A small network was shown many inputs. Here are its activations along a few directions, one row for each input.
In each table, some parts of the input vary, and every possible input appears once, in random order.
A made-up example of a description, with smaller parts first: one of 5 places around a ring, together with either a single point or one of 11 places around a ring or (one of 3 separate values, together with one of 6 places along a line).
Shared parts are said once, and a part with two or three values counts as separate values.

Rows:
x1: [-22  18   0   2  11 -12   1   1   8 -17  -7 -21  -6 -11   5]
x2: [ 18 -14  23 -10  -9  -1   1   1 -15  23   2  28  -7   0  33]
x3: [ 17 -10 -41   7 -35  -3  19  -1 -10  11 -31  20  -3  10 -11]
x4: [-15  32  -9  -8   7 -13  -1   0  14 -20  -3 -13  -1  -4   0]
x5: [ 28 -15 -15   0  17 -14  31  -5 -18  24  13  24 -11  -2  -9]
x6: [  2 -12 -51  -6 -21  -1  11 -24  -5  -1 -20 -20  27   7   5]
x7: [-14   3   1  16  -4   8 -21  -3  19 -35   8  -8  14  -1  -5]
x8: [-13  16   4   7   7 -14   4  24  -5  -8 -15   7 -14   3  -2]
x9: [ 11 -10 -15 -27  13   2  11 -27 -20  24  23 -28   9  -4 -22]
x10: [  7 -14  23 -25 -19  24  -4  -1  -8  31  -1  21 -18   6  12]
x11: [-28   5  10  14  15  -6  -8  -4   8 -17  -9 -18  -3 -12   5]
x12: [-11  -3  12  33   0  12 -19  16  12 -14  -7  19   3   6  -9]
x13: [-22   3  15  19   9  -7  -1  19  -5  -8 -16  10 -10   2  -3]
x14: [ 29 -10   8  -6  21 -20  12 -19 -14  12  11 -17  19 -20  27]
x15: [-19  -4  17  29   8   2 -11  17   3 -11 -10  15  -1   4  -5]
x16: [  0  25  -2   4  -9  -2   9  23  14 -12 -11  16  -1  16 -13]
x17: [ 17 -12  19 -13   1  -1  -8 -19  -8  19  11 -20   5 -10  47]
x18: [  3 -19   1 -38  -6  14  -8 -15  -7  27  17 -34  -5   3  -9]
x19: [ -7  17 -11   3  -6   8 -11   2  18 -38   7  -9   9  -1  -6]
x20: [-10  23  -9  -7  -1  -2   3   3  24 -28  -1 -11   8   3  -4]
x21: [ -6  30  -4   1   1 -14   3  24   2  -8 -11  14  -9  12  -7]
x22: [  2  21  -3  14 -16   8  -3  22   8 -20  -3  17   1  13 -14]
x23: [  6 -18   4 -26 -18  15   4   4  -6  40  10  12 -22   9 -15]
x24: [  7 -13  18 -33  -9  25 -17 -18  -5  23   6 -26  -5  -1  24]
x25: [ -7   8   9  26 -16   8 -12  17   8 -18  -2  20   9   8 -14]
x26: [ 25 -13 -14 -10  30 -20  21 -33 -15  15  21 -20  12  -7  -6]
x27: [ 15 -11 -15 -13  -3   6  22   0 -19  37  15  16 -15  -2 -24]
x28: [-16  -6   5  24   9  11 -30  -4  26 -28   1  -8   7  -7  -2]
x29: [-25  -4  12  23  14   2 -18  -5  17 -22  -3 -13   4  -9   2]
x30: [ 29 -15   9  -1  11 -18  19   5 -20  19   3  29   2 -12  18]
- The inputs of x12 and x28 match in every part but one. If x21 is changed in the same way as x12 into x28, which row does it become? => x4
- What is each input in this table made of? => one of 2 separate values, together with either a single point or one of 6 places around a ring or one of 8 places around a ring
- Start at x18 and move only the place on the ring of 6, one step at a time. The first step leads to x9. Which rows follow, in order? => x26, x14, x17, x24
- Which other rows does x2 become when the choice among 2 separate values takes its other values? List them by row number. => x17
- Which other rows does x3 become when the choice among 2 separate values takes its other values? List them by row number. => x6

Rows:
x31: [ 20 -20 -13 -23 -22  18  -1 -26  -2  17   9 -14  15  -2  14]
x32: [-15  23 -13  33 -19  -1   2  31   1 -26 -26  24  -1  13 -18]
x33: [ 16  -2 -23 -46   3   4  21 -20 -14  29  20 -22  -7   0 -17]
x34: [-15  15  37  -3 -17   8 -10  37  -2   6 -16  22 -20  13  10]
x35: [-24  20  -3  34  15 -12 -17   6  11 -42 -10 -24  15  -8   3]
x36: [-21  25 -15  18 -14   9 -22  12  23 -43  -4 -22  11   8 -24]
x37: [ 22 -23  11 -13  17   0  13  -7 -20  37  29  10 -13  -3 -13]
x38: [-22  18  31 -15 -11  22 -30  14  18 -12   4 -16  -5   9   6]
x39: [ 29 -22 -10  -9 -27   2  12  -6 -18  33 -10  19   2   4  20]
x40: [-37  14   6  29  21  -8 -18   5  30 -40 -17 -12  -4 -11  14]
x41: [ 17 -35   3  -2 -14  11   1  -2 -24  40  -9  22 -12   4   6]
x42: [-24  11  -8  32  22 -17  -8  -1  12 -39 -15 -24  25   0  -4]
x43: [  3 -19  -6 -25   2  17   4 -22 -12  36  21 -15 -11   2 -20]
x44: [ -2  18  -3  35  11  -8  -1  16  16 -36  -1  17  22   9 -22]
x45: [ -3  19  49  -1   2  10 -20  23   9  -6  11  15  -8   4  12]
x46: [-28  16  -8  23 -15  -4   3  27   7 -24 -24  32 -10   6 -11]
x47: [  8 -35   0 -15 -11  28 -10 -22  -8  26  11  -8   1  -1   1]
x48: [-35  18  -4  15  -8  12 -22  11  42 -42 -10 -10  -7   3 -14]
x49: [ 26 -37  16  -2   2  13  -3  -9 -16  28  17  18  -1  -4   9]
x50: [  3 -26   9 -14  22  -7  10 -24 -22  35  15 -22  -8 -12  -1]
x51: [-36  14   1  24  18 -12 -16   1  17 -39 -10 -15   7 -13   9]
x52: [-27  15  -2  29 -13   1   1  31  21 -27 -31  34 -22   8  -7]
x53: [ 24   0 -26 -42 -11   3  14 -29  -8  18  10 -20   5   1  10]
x54: [-16  20  14  32   9  -1 -11  20  34 -39  -4  26 -10  -4  -5]
x55: [ -4  26   3  37   4  -2 -10  21  14 -39   3  16  11   0 -15]
x56: [ 41  -4  -8 -26   4 -13  22 -14 -15  21  19   7   4  -2  19]
x57: [ 23  -3 -18 -33   2 -15  34   2 -27  47   0   8 -17   3 -13]
x58: [-24  14  44  -2  15   2 -27   7   6 -12  -4 -20  -3  -2  31]
x59: [-13  14 -20  31 -12  -7  11  25   3 -22 -31  25  10  21 -25]
x60: [ 32  -6  -4 -30  20 -13  30  -4 -21  32  31   4  -8  -6 -10]
x61: [  8 -39  14  -4   8   6  -7 -26 -18  25   4 -15   5 -13  21]
x62: [-19  18 -20  15  -7   3 -13   4  24 -40  -9 -20  22  16 -29]
x63: [ 38 -23   4  -7 -10   4   6 -13  -9  20  16  14  13  -5  23]
x64: [-33  18 -11   9 -10   9 -21   6  29 -40  -2 -13   3   1 -18]
x65: [ 12 -21  -2 -13   0  -2  16   1 -27  53   0  15 -22   5 -16]
x66: [ 24  -6 -10 -28  10 -19  19 -31 -17  18   3 -26   8 -14  31]
x67: [ 14  -8  -5 -32  25 -20  28 -22 -24  30  15 -29  -5 -17   1]
x68: [ 20 -26   2  -9  -2  -3   2 -29 -11  17   2 -20  18 -15  36]
x69: [ 32  -2 -23 -28 -15 -14  28  -9 -23  34  -9  12  -7   7  16]
x70: [-15  19   8  26   7  -4  -9  16  20 -37   3  24   2  -6  -9]
- What is each input in this table made of? => one of 4 separate values, together with either a single point or one of 4 places along a line or one of 5 places around a ring
- The inputs of x67 and x33 match in every part but the choice among 4 separate values. If x58 is changed in the same way as x67 into x33, which row does it become? => x38
- Which other rows does x36 become when the place on the line of 4 takes its other values? List them by row number. => x48, x62, x64
- Which other rows does x70 become when the place on the line of 4 takes its other values? List them by row number. => x44, x54, x55
- List by row number the other rows that have the choice among 4 separate values in common with x59. => x32, x34, x39, x41, x46, x52, x57, x65, x69

Rows:
x71: [ 24 -27  20 -14 -27  15  -1   6 -23  43  -1  27  -8   7  21]
x72: [ 34 -22  -5   0   5 -20  29  -5 -29  33  -5  33  -6  -5  21]
x73: [ 10 -25  23 -29   5  21 -14 -24 -12  32  24 -28  -9  -9  14]
x74: [ -1  17  12  22  14 -22  16  34  -2  -3  -8  33 -18   0 -11]
x75: [ -5  24 -23  -1 -16   0  16  31  -1  -5  -6  32 -17  18 -39]
x76: [-19   2  23 -11   3  16 -35 -15  21 -13   9 -36   3 -11  27]
x77: [-16  19   2  49  19 -16 -12  16  19 -49 -13   8  17  -2   1]
x78: [-27  23 -34  32 -19   3  -9  11  22 -44 -21  -1  12   9 -29]
x79: [ 36 -14 -33 -18 -28   4  31  -6 -18  36  -6  25  -2  13 -12]
x80: [-13  13 -30 -15   0  -2  -1 -18  12 -22  -4 -48  17   0  -6]
x81: [-34   4  27  30 -12  21 -35  19  31 -41 -12   9   2   3   5]
x82: [ 16 -18   3 -18  33 -15  15 -29 -20  24  23 -23   9 -22  11]
x83: [ 16 -17 -27 -35   2   0  14 -32 -10  28  19 -31   6   1 -17]
x84: [-18   9  35   6  -9  16 -12  33   4   8  -9  36 -26  16  -7]
x85: [ -6  12   6   4  29 -22  -2 -21   5 -27   8 -36  20 -19  21]
- What is each input in this table made of? => one of 3 separate values, together with one of 5 places around a ring
- The inputs of x84 and x74 match in every part but the choice among 3 separate values. If x71 is changed in the same way as x84 into x74, which row does it become? => x72

Rows:
x86: [ 29  -8  -2 -19  13 -22  37  -2 -39  51   7  19 -11   1  -4]
x87: [-28   2  21 -35 -13  36 -40 -13  13   2  11 -59   2   9  -3]
x88: [ -8   7  30  11  -9   5 -16  20  12  -7 -14  22 -11   4  24]
x89: [-20 -11  30  17  18   2 -20  -6   4 -14  -1 -11   7 -13  23]
x90: [-15 -13  34  28   0   9 -21  16   7  -1 -11  25 -10   2  10]
x91: [-16  10 -27  21 -13   1   4  15   5 -18 -18  17  -2  15 -32]
x92: [ -7  25 -26  13  -9  -1   7  19  11 -25  -4  21   1  15 -38]
x93: [-10   5  35  10  23   0 -18   1   9 -22  15  -9   7 -12  19]
x94: [ 28 -33  -8 -31 -13  20   1 -35 -12  36  17 -11   8  -6  10]
x95: [-12  17   7  12 -27   8  -6  34   7  -9 -19  32 -15  10   0]
x96: [-16   4 -32  16   6 -10   7  -6  13 -25 -12 -17  12  -1 -22]
x97: [-11  17  -8   1  14 -14  -8 -15  11 -27  -2 -36  13 -14  17]
x98: [ 22 -27   4 -44   1   4  17 -20 -25  54  23  -4 -20  -8   7]
x99: [ 33 -25 -15 -17 -18   5  10 -25 -17  23  10  -8  14   0  10]
x100: [ 33 -17 -20 -11  -8 -10  20 -10 -23  27   2   8  16   4   7]
x101: [ 37  -9 -12 -10   6 -17  34  -2 -32  34  -3  12   0   4   0]
x102: [-10  26 -30   6 -21  -3   8  18  10 -23 -22  14  -2  16 -17]
x103: [-17   0  11  28 -18  14  -9  31   3  -4 -17  36 -16  10 -16]
x104: [-12  10  26   1   7  -2 -16  -1   9 -19  -5 -12   3 -10  36]
x105: [ 26 -33  -2 -38  -3  18   4 -30 -15  49  22 -11 -12  -4  12]
x106: [ -8  21 -31   9  11 -12  11  -4  19 -32   4 -15  15   0 -29]
x107: [-11  23 -33   2  -3 -12  11  -5  18 -29 -14 -18  11   2  -8]
x108: [ -7  14  -2   9  30 -13  -8 -15  12 -29  18 -35  16 -16  -2]
x109: [ 26 -18   1 -36  10 -12  29  -6 -29  49  10   8 -21  -5   2]
x110: [ -7  14  15  20 -14  11  -7  37   8 -11  -4  40 -14  10 -20]
x111: [-16  -3  -5  17  25 -10 -13 -19   6 -22   2 -37  14 -17   4]
x112: [ -3   2  39  19   5   7 -18  23  13  -9   4  28  -9   3   8]
- What is each input in this table made of? => either a single point or one of 8 places around a ring or (one of 3 separate values, together with one of 6 places around a ring)
- What sort of input is x99? => one of 8 places around a ring
- Which other rows does x93 become when the choice among 3 separate values takes its other values? List them by row number. => x89, x104
- Which other rows does x111 become when the place on the ring of 6 takes its other values? List them by row number. => x89, x90, x91, x96, x103

Rows:
x113: [ -5   8  28  22  -7  -1  -7  31   3  -5 -16  39 -15   5  12]
x114: [-20  -5   6  -1 -17  29 -31   0  15  -9   2 -18   0   6  -6]
x115: [  3   5 -28  -6 -27  13   9   9  -2   7  -8  12  -2  19 -34]
x116: [-10   0   8 -12 -33  30 -17  19   3  12  -8  12 -16  17 -11]
x117: [ 32 -36  21 -17 -21  14   6  -6 -26  48   2  23  -7  -2  35]
x118: [-17   9 -13  -4 -13  13 -21 -13  18 -24   1 -42  17   2  -7]
x119: [ -9  -1  30  -9  24   4 -11  -7   1   7  20 -15 -12 -13   5]
x120: [  1  10 -25  19 -24   4   9  16   6 -12 -18  32   3  17 -20]
x121: [ -5  13   9 -15  33 -10  -2 -16   1  -7  21 -37   3 -17   7]
x122: [-22  -2  11  21 -16  20 -31   8  21 -29  -8   4   5   4   6]
x123: [-12   5  11  11 -31  20 -17  26   9  -7 -18  33 -10  16   1]
x124: [-21  11  -8  19 -11   5 -21  -3  25 -45 -10 -15  22   0   5]
x125: [-13  16   9  29  16 -12 -12   6  19 -44  -9  -7  16 -10  15]
x126: [ 48 -33 -19 -12 -13  -3  29 -15 -34  44   2  24   5   2   9]
x127: [ -9   8  -7 -29  10   5  -7 -23  12  -4  17 -50   6  -3  -4]
x128: [  1   5 -34 -26   2  -6  18 -17  -1   5   7 -28   0   2 -23]
x129: [ 37 -28 -32 -12   1 -15  23 -37 -26  24   0 -10  18  -9  21]
x130: [ 12   5  -3  14  16 -24  24  18 -14   9  -1  30  -5   2 -14]
x131: [ -3  -2  15 -33 -14  21  -3   9  -3  29   6   6 -26  12 -11]
x132: [  2   2  30 -19   6   3   4  14 -12  28  13  17 -29  -2   2]
x133: [ 13   1 -23 -28 -10   3  21   1  -9  23   7   5 -11  14 -34]
x134: [-10  12 -35  20 -15  -4   5   1  13 -31 -20   5  15   6 -11]
x135: [ -3  14 -20  31  10 -24  13  10   8 -29 -18  12   8  -4  -1]
x136: [  8  11 -11  30  -1 -17  17  24   2 -10 -15  39  -2   6  -9]
x137: [-14  -6  14 -23   4  21 -17 -10  10  10  16 -25  -9   0  -5]
x138: [  0  10 -11  15  28 -31  21   4  -8  -9  -3   1   6  -8  -5]
x139: [-15   3  28  32   8   1 -22  13  15 -28  -6   9  -1  -7  16]
x140: [ 20 -43  24 -11  -4  14 -15 -30  -9  29   8 -10  12 -15  42]
x141: [  5   9 -20 -12  23 -22  22 -10 -10   4  13 -16  -1 -12 -13]
x142: [ 17   4 -10 -14  10 -14  26   7 -17  22  14  17 -13   0 -22]
x143: [-11  13  18  12  37 -20  -3  -2   2 -22   6 -20  12 -13  13]
x144: [ -3   4  37   7  10  -8   1  25 -10  14  -2  30 -20   2   8]
x145: [-14  -1  39  17  28  -6 -12   6   1  -7   6  -1  -5 -10  11]
x146: [ 25 -29  -1 -14   6  -5  -6 -46 -10  16   8 -35  27 -15  46]
x147: [ -7  10 -39  -3 -17   3   5  -9   6 -12  -9 -21  10   7 -24]
- The inputs of x129 and x126 match in every part but one. If x138 is changed in the same way as x129 into x126, which row does it become? => x130
- What is each input in this table made of? => one of 5 places around a ring, together with either a single point or one of 6 places around a ring
- List by row number the other rows that have the place on the ring of 5 in common with x131. => x113, x116, x117, x123, x132, x144
- Start at x134 and move only the place on the ring of 6, one step at a time. The first step leads to x147. Which rows follow, in order? => x128, x141, x138, x135
- List by row number the other rows that have the place on the ring of 5 in common with x137. => x114, x119, x122, x139, x140, x145
